[[ 11   4 -87  -1  24  -4]
 [  0  -1  -2   4   1   2]
 [ -4   8   2 -22 -19 -14]
 [  0  -2   2  -1   2  -4]
 [ -2 -13  25  -2  25 -16]
 [ -1  -1   1  -2  -4  -1]
 [  6   1   5  15  -4  -2]
 [  5   9  21  12  -8  -3]
 [ -1  -5 -68   9  21 -23]] → -4

[[  0 -62  31  22  28 -19 -65 -77  25  61 -39  -2  44]
 [ 41  17   0 -80  39  22  -4 -51  -8  30  27  43 -22]
 [-27 -34  12 -15  44  -2 -24   8  -3 -20  -3  -3  30]
 [  4 -10  28  21  -8  18 -31  11 -12 -27  40 -16   7]
 [ -8  21 -18 -38 -79 -33  14  17  17 -33 -65 -26 -21]
 [ 43  48  -2  14 -77  13  -7 -27 -12   4  48  12 -65]
 [-33 -72  11  28  36  28 -30 -42   1   7 -18  -3  33]
 [ 25  13   0 -10 -12 -29 -18 -13   1  28  32  21 -10]
 [ 14  71 -36  26 -23   4 -17  -2  37  49  27 -41 -38]] → -27

[[   0   14   -1   -7   -4   17   -7   -7   11   11]
 [   7   12   11    6   -5   -3  -22   -8   12   14]
 [  12    3    6   -7    2    5  -14   -5    6   16]
 [   1    5   -1   -7   -4   -3   -8   -7   -3    1]
 [ -72   16   -5   32   30   15 -100  -42   58   10]
 [  12   -5   53   22   18  -18  -19   12   39  -44]
 [   4    9   -7    1   -3    6    6   -2    5   17]
 [   0    7    1   -7    5   -2  -12   -7   15    3]
 [  -5    1    2   -7   -2   11  -15  -13    9    3]
 [   7    4    0  -15    0   -1    0   -9   12    6]
 [  11   10    7  -11    0    7    2    1   11   10]] → 12

[[ 22  29 -16 -45  20 -78  53]
 [-32  62 -93  11  -4  78  47]
 [ 19  33 -25 -41  19  24  -1]
 [ 10 -55  69  15  -7 -23  53]
 [-47  59 -99  32 -13 -22  50]
 [ 47 -59  99 -31  12  77  -6]
 [-17  58 -78  -6   5 -25  67]
 [ 55 -36  79 -55  23  23  18]
 [-16 -34  28  40 -18  24  -6]
 [  6  45 -46 -30  14  22  41]
 [-14  57 -75 -10   5 -24  58]
 [-14  57 -74 -11   6  24  52]] → 19

[[ 38 -40 -68 -47 -83  56  33 -46]
 [-21 -48 -24 -81 -75  17  54  52]
 [ 17  46  26   5  41 -21 -53 -36]
 [  4  62  -7  34  32 -86  60  45]
 [  1  25  28  74  56  67 -70 -56]
 [-52 -78 -17  53 -87  80  38  26]
 [ 53  -9  91  42  77   9   4  12]] → 17

[[  6 -34   1 -41  18 -26  11   1 -13  -4   0  16]
 [-14 -47 -13  41  13 -34  17 -16 -30 -13   6  -9]
 [-34  -7  24  26  22 -21  15   7   2  -7  -1  -9]
 [-34 -41   7  -4  19 -75 -14 -17 -35 -13  -1  -7]
 [ -9  19  18  10 -11  -5 -15  -9  17 -11   3   5]
 [-21 -17 -13 -17  35 -13  30  33 -21 -10  -1 -10]
 [ -4 -12 -13  12  -9  17   1 -27  -1 -10   3  -9]
 [-36 -12  -1 -25   6 -16 -39 -36 -12 -24   1  -8]
 [ 14 -18 -15 -19  -9  -6   3  -9  -4  -3  -4 -10]] → -34
---
array([[-33,  32, -17,  58,   7,  56,  21],
       [-64, -17, -83,  84,  -7,  33,   5],
       [ 15, -63,   3, -20,  82, -85,  94]]) --> 3

array([ 29,  75, -95,  18]) --> -95

array([-34,   8, -80, -10,   5]) --> -80

array([-88, -44, -31,  26, -56, -18, -35]) --> -31

array([[  43,  -95, -102,   11],
       [  -9,  -53,  -42,   -2],
       [  20,   44,   34,   -3]]) --> 34

array([[ -6,   7,   3,   5],
       [100,  74,  63,  56]]) --> 63

array([-49,  37,  18,  29, -73, -12, -89]) --> 18

array([[-23,  26,  17,  -8],
       [  2, -29, -97, -15]]) --> -97

array([[ 32,  40,  34,  61,  40, -29],
       [ 55,  67,  38,  95,   9, -19],
       [-42, -46,  16,   0,  69,  -7]]) --> 16
---
[38 72 48 31 12 95 83] -> 31, 95

[8359 3351 3136 5255 1586] -> 3136, 8359

[ 30  85  97 142 240  61 114] -> 142, 240

[ 832 -785  752  849  161  791 -267] -> 849, 849

[980 996 820 775 204] -> 820, 996

[[73 67 92 23 45 55 50]
 [54 61 16 65 56 59 53]
 [55 57 48 56 57 56 62]] -> 65, 92
---
[-37 -47  78  25 -30]
-37, -30

[-15 -46 -85 -75  27  23]
-15, 23

[[ 0 -5 95 -1]
 [ 5  4 95 -3]]
0, -3

[[ 24 -10 104   9 -20 -15]
 [ 28 -26  53  10  -5  -9]
 [  2  77  29  22  42 -43]]
24, -43

[[14 -4 12 27 44 77]
 [28  7 15 26 38 77]
 [14 -4 12 27 45 77]]
14, 77

[20 39 96 64]
20, 64

[ 46  18 -94  29 -28  80]
46, 80
---
[[164, 73, 210, 136],
 [193, 54, 137, 148],
 [75, 172, 205, 32]] 148

[[41, 34, 44, 47, 3, 21, 58],
 [83, 30, 62, 47, 4, 58, 59],
 [57, 41, 5, 82, 30, 50, 2]] 5

[[158, 144, 219, 155, 37, 172],
 [139, 193, 155, 97, 111, 153]] 193

[24, 141, 90, 39, 121, 43, 249] 90

[138, 231, 62, 135, 134, 121, 76] 62

[86, 858, 585, 273, 45] 86

[[460, -892, 801, -234, -353, -369],
 [180, 340, 32, -205, 552, -80],
 [190, 269, -37, -215, 478, -103]] 269

[[202, 212, 145, 49, 154, 139],
 [150, 175, 153, 111, 94, 163],
 [134, 147, 144, 181, 206, 200]] 147
---
[[ 68 -62 -43  80  65 -41 -73]
 [ 73 -37 -55 -78 -70  64  58]
 [ 15  72 -95  29  82  -6 -82]] Out: -41

[[ 34 -12   1 -34  12 -46 -24]
 [-43  -1  -1   9 -27  23 -33]
 [ 77 -11 -44   1  20 -19  -2]] Out: -46

[[ 39 -40  28 -62 -73]
 [  5 -51 -78  12  22]
 [ 21 -74 -12 -85  23]] Out: -62

[[  6 -10   4 -91 -23 -64]
 [ 30  18   5 -10  35  58]
 [  2   1 -18 -18  80  26]] Out: -23

[[-73  63   5   4 -16 -33]
 [-88  52  10   1 -19 -40]
 [ 69 -35  29 -34  23  66]] Out: -16

[[ -11    6 -101 -100   -9    9    9]
 [ -17    0   84   84   25   -8  -12]
 [  -2    5  -25  -25    1    5    5]] Out: 9
---
[ 13 -21  26  81   9   1] -> 1
[ -9  98  -2 -39   7   9  50] -> 50
[ 11 -18  22  78   4 -42  28] -> 28
[  10  -15 -103   34  -73] -> -73
[-21 -53  46 -92 -15] -> -15
[-10  -2  80  29   6 -74] -> -74
[ -6 -45  29 -22 -40  81 -69] -> -69
[ -73   56  -16 -105   92] -> 92
---
-47,9,17,29,-16,-15,11 -> -47
30,57,41,20,86,46,67 -> 30
35,17,48,32,12,80,26 -> 35
699,203,771,398 -> 699
7887,3019,5096,2490,8488 -> 7887
186,113,18,234,73,118 -> 186
8008,6467,5260,8088,1636 -> 8008
6111,5424,1633,5650,6788,7754 -> 6111
1,32,81,0 -> 1
---
[9691 8429 3146 6338] ans = 9691
[42 38 41 22 25 92] ans = 42
[1 4 7 3] ans = 1
[5470 1114 1720 6701 8469] ans = 5470
[ -1 -35  25 -12  -2] ans = -1
[ 39 227 243 233 141] ans = 39
---
Input:
 -1   29   17  -26   -9
 -4   27   11  -26   -8
Output: -8

Input:
-745    94   886  -824   232
 -48  -397  -675  -231  -338
Output: -338

Input:
6  7  1  4  3  2
6  7  3  5  7  5
Output: 5

Input:
 31   38   49   41   44   46
-25  -25  -31  -30  -25  -30
Output: -30

Input:
151  132  100  131  143  123   42
152  218  167  156  226   69  159
Output: 159

Input:
 99   32   48  248
236  217  210   83
Output: 83
